Each row below holds a small network's activations on one input, seen along a few directions.
In each table, some parts of the input vary, and every possible input appears once, in random order.
A made-up example of a description, with smaller parts first: line(4) and (point or ring(9) or (values(2) and ring(5))).
Shared parts are said once, and a part with two or three values counts as separate values.

Other details of the inputs vary at random and push rows far along two fixed directions, the same in every table; ignore that.
To show where, the next rows are all for the same input, with only those details redrawn:
[-10.9  -2.4  12.4  -2.3  18.8 -21.8   4.7  11.3  25.3 -41.2  16.2 -49.5
   7.0]
[ -1.5  -5.5   8.7  -8.7  12.9  -9.5   8.6  17.6  15.3 -46.4  13.0 -53.3
   6.8]
[  3.7   3.6  -9.9  -7.7  -6.6   3.2  20.5  16.0   1.5 -12.1  -1.3 -35.3
 -19.7]
[-43.2  23.3   9.0  32.7   5.3 -52.2  25.0 -29.0  32.1  55.1   8.7  -1.8
 -45.6]
[ 18.4  -1.1 -24.8 -19.6 -19.4  26.8  25.6  22.3 -16.3 -14.6 -13.0 -38.5
 -25.8]
[ 16.2   2.4 -23.4 -15.8 -17.2  23.0  22.5  21.5 -14.6 -11.6 -11.6 -37.4
 -28.4]
[ 15.3   2.4 -23.1 -15.2 -16.8  23.1  23.6  20.4 -13.9 -11.4 -10.2 -36.9
 -27.2]
[ 18.4  -1.1 -24.1 -19.2 -19.0  25.3  25.4  21.3 -16.1 -16.0 -11.4 -39.3
 -23.6]

Table:
r1: [-19.0 -12.8  -4.8  13.4 -32.5  12.5 -17.3 -12.7   2.7  63.3 -37.4  50.5
 -29.1]
r2: [-40.2 -10.5  25.3  42.1   9.0 -40.6  -1.1 -34.0  25.3  43.2 -10.2  54.3
 -47.2]
r3: [ -2.3 -27.5  -6.7   3.0   4.7  24.0 -24.2  21.5  -7.9  10.8  -7.6 -17.8
  23.5]
r4: [-23.1  31.4  -3.1  26.1  23.0 -76.6   7.3 -39.0 -19.6  63.4  11.5  51.5
   3.5]
r5: [-18.8  25.7  31.4  16.6  62.5 -60.9  12.4 -18.0  43.8   5.3  38.3   7.0
  27.9]
r6: [ 35.2  12.9  -1.1 -13.7  25.8  10.0  25.4   7.6   8.8  11.5 -13.9   2.2
  14.4]
r7: [ -1.8 -30.7   4.8  -7.8 -24.6  29.6 -36.0  25.9 -16.0 -38.6  37.5  -7.1
  15.4]
r8: [ 25.0  18.4 -40.1 -13.6 -57.8  53.9  13.0  -5.0 -25.5  26.9  10.7  22.0
 -37.2]
r9: [ -0.4 -45.4  13.1  -0.5  28.7 -13.0 -14.7  17.0  19.7 -34.0   2.3 -34.5
  25.9]
r10: [  2.1 -16.5 -15.6  -7.0 -12.6 -20.5  -9.0  13.9 -38.9 -47.1  -3.2 -30.5
  24.3]
r11: [ 11.4  18.8 -31.9  -9.2 -38.2  53.1  15.3  23.4 -36.8  35.8 -18.9 -18.5
 -27.1]
r12: [ -8.6  -5.7 -17.6   1.2 -14.2  -1.8 -30.8  23.0 -47.7 -35.8   2.3 -27.0
  49.8]
r13: [ -0.9 -21.8 -13.2 -13.6  29.2  24.5 -14.5  17.7 -27.9 -25.7  35.2 -11.3
  39.8]
r14: [ 13.7 -19.5  -8.5  -2.9   0.6  50.2  -9.5   3.7 -31.5 -12.3 -10.8  35.4
   2.4]
r15: [ 49.4  19.9 -13.7 -27.7 -15.0  29.6  27.1  -0.1  -5.3  20.9 -48.9  40.7
 -20.6]
r16: [-33.3   8.6  44.3  15.2  23.8 -40.7 -18.0 -39.4  70.2  -2.5   4.2  18.0
  32.8]
r17: [  3.8   6.6  -9.1 -21.4  13.3  28.5   5.9  12.1  -9.9 -27.1  23.5 -28.8
  33.0]
r18: [-10.5   1.6  26.6  14.2  34.6 -46.5   0.8 -33.1  28.4  56.4  -8.0  73.7
  -7.2]
r19: [ -3.5  -6.1  33.0  -9.7  -9.1  10.2 -32.2  10.4  44.1 -43.2 -23.1 -23.5
  34.8]
r20: [ -7.4 -24.0  -3.4  -7.4  10.6  23.3 -24.1  34.8 -25.3 -20.8  21.3 -25.0
  28.3]
r21: [-18.9  22.9 -45.8  21.3 -18.9 -13.8   0.9 -29.6 -52.3  62.5  -2.8  32.8
  -4.3]
r22: [  6.9 -35.7   7.8 -19.6   9.2  28.5 -28.1   4.4   3.4 -35.4  -6.5  17.7
  38.9]
r23: [  0.5  10.4   3.4  -4.5 -43.0  25.3 -13.3  12.3   3.7  -9.2  18.0  -9.1
 -12.7]
r24: [ 16.3 -28.6 -13.3 -10.9 -38.2  19.9  -4.6  24.8 -21.5 -20.2  14.2   4.6
 -31.7]
r25: [-14.4   9.6  13.3  24.0   9.7 -50.6   6.9 -27.8  10.0  62.4  42.6  77.7
 -29.8]
r26: [ 39.4  -9.8   1.8 -15.6  20.8  30.5   2.9   7.6 -31.3  -3.8 -14.4  47.1
  -9.2]
r27: [ 48.6  19.8 -22.9 -23.0 -23.0  24.3  21.3  14.7 -11.0  -4.1  14.5  25.6
 -21.0]
r28: [ 16.1 -12.9 -38.2  -8.1 -45.6  52.1  -1.5  -1.6 -48.6  29.5  21.3  40.2
 -29.0]
r29: [ 10.3 -29.5  -7.1  -9.5  28.0  28.6 -17.0  13.5  -8.8 -17.5   8.1 -11.8
  46.8]
r30: [-43.0  27.1  25.4  30.7  10.7 -90.7  -6.0 -35.1  24.8 -15.7   6.4 -33.7
  15.8]
r31: [ -6.3 -29.5  -4.5  -4.1  14.2  -4.8   2.4  21.2 -12.6 -16.5  18.5 -18.6
  -4.7]
r32: [ 27.0  -9.1 -15.7 -16.4 -19.5  28.9  21.6  15.8   1.8  -5.5 -37.3 -41.2
 -15.0]
r33: [-37.7 -30.9  44.2  19.8  23.9 -59.6 -29.7 -23.7  64.0  -6.6  -1.4  18.8
   2.8]
r34: [-45.6  39.0  18.7  27.1  24.8 -70.4 -16.7 -45.1  14.9  -1.6  27.0 -13.9
  48.8]
r35: [  2.6   2.2  23.3   0.2  18.0  19.3 -12.6  -9.9  20.9 -54.1   4.0  -0.3
  32.1]
r36: [ -8.2  24.4   4.5  21.0 -32.0  26.4   1.1 -17.1   1.2  49.2 -35.4  28.4
 -47.3]
r37: [ -9.2 -31.2  18.9   6.1   2.1  29.8 -30.2  10.3  -6.7 -29.7  -6.8  14.2
  12.8]
r38: [-52.2  51.9   6.8  43.8 -19.5 -58.6  -8.1 -40.0  -2.7  58.0  -6.0  -3.3
  -2.1]
r39: [ 12.0  12.0 -23.3   0.1  17.5  -3.7  29.3  -0.8 -34.0  76.9   9.6  52.5
 -27.6]
r40: [ -2.8  -8.5  35.1   6.4  11.1 -10.6  -6.1  -5.4  40.2 -61.2 -10.7 -17.4
  -1.6]
r41: [ 19.0  56.2 -31.0   0.9 -18.6 -22.5  35.1 -26.9 -43.1  60.9 -22.4  30.6
 -22.4]
r42: [ 10.0  -0.5   0.9 -10.3   9.6  27.7   9.2   1.8   7.7  -1.6  -8.3 -20.5
  33.4]
r43: [  0.9 -13.3  32.9  -6.8   1.0 -18.1 -13.0  -2.7  58.7 -54.3 -23.5 -23.2
   8.7]
r44: [ -5.6  21.1 -12.4  15.9 -29.3  22.4  14.0  -5.0  -0.1  82.0 -36.1  -2.4
 -30.7]
r45: [ 46.3  -8.7 -24.7 -20.4  15.7  28.7  16.1  12.3 -33.8  43.4 -17.5  27.5
  -7.3]
r46: [ -6.6  -3.7  19.1  -2.9 -12.6 -20.7 -10.3   1.3  39.2 -52.2  31.8 -25.8
  -6.7]
r47: [ 19.2  13.6  34.7  -2.3  46.4 -11.9  -0.1 -10.8  26.6 -46.9   0.9  13.9
  23.7]
r48: [-11.8  -3.3  13.9  -4.2  17.9 -23.3   4.9  10.3  25.8 -40.7  16.9 -49.8
   8.4]
Changing only one part turns r29 into r9. The same change can be made to r35. Which row results?
Answer: r40
Changing only one part turns r26 into r37. The same change can be made to r18. Which row results?
Answer: r1
What is each input in this table made of?
Answer: values(2) and line(4) and (point or ring(5))
Which other rows agree with r40 in the line(4) part and the values(2) part? List them by row number.
Answer: r30, r32, r43, r46, r48
Which other rows does r43 become when the line(4) part takes its other values? List them by row number.
Answer: r15, r16, r19
Which other rows does r13 become when the values(2) part takes its other values? List them by row number.
Answer: r17
Which other rows does r27 become when the ring(5) part takes its other values? List them by row number.
Answer: r5, r6, r15, r47
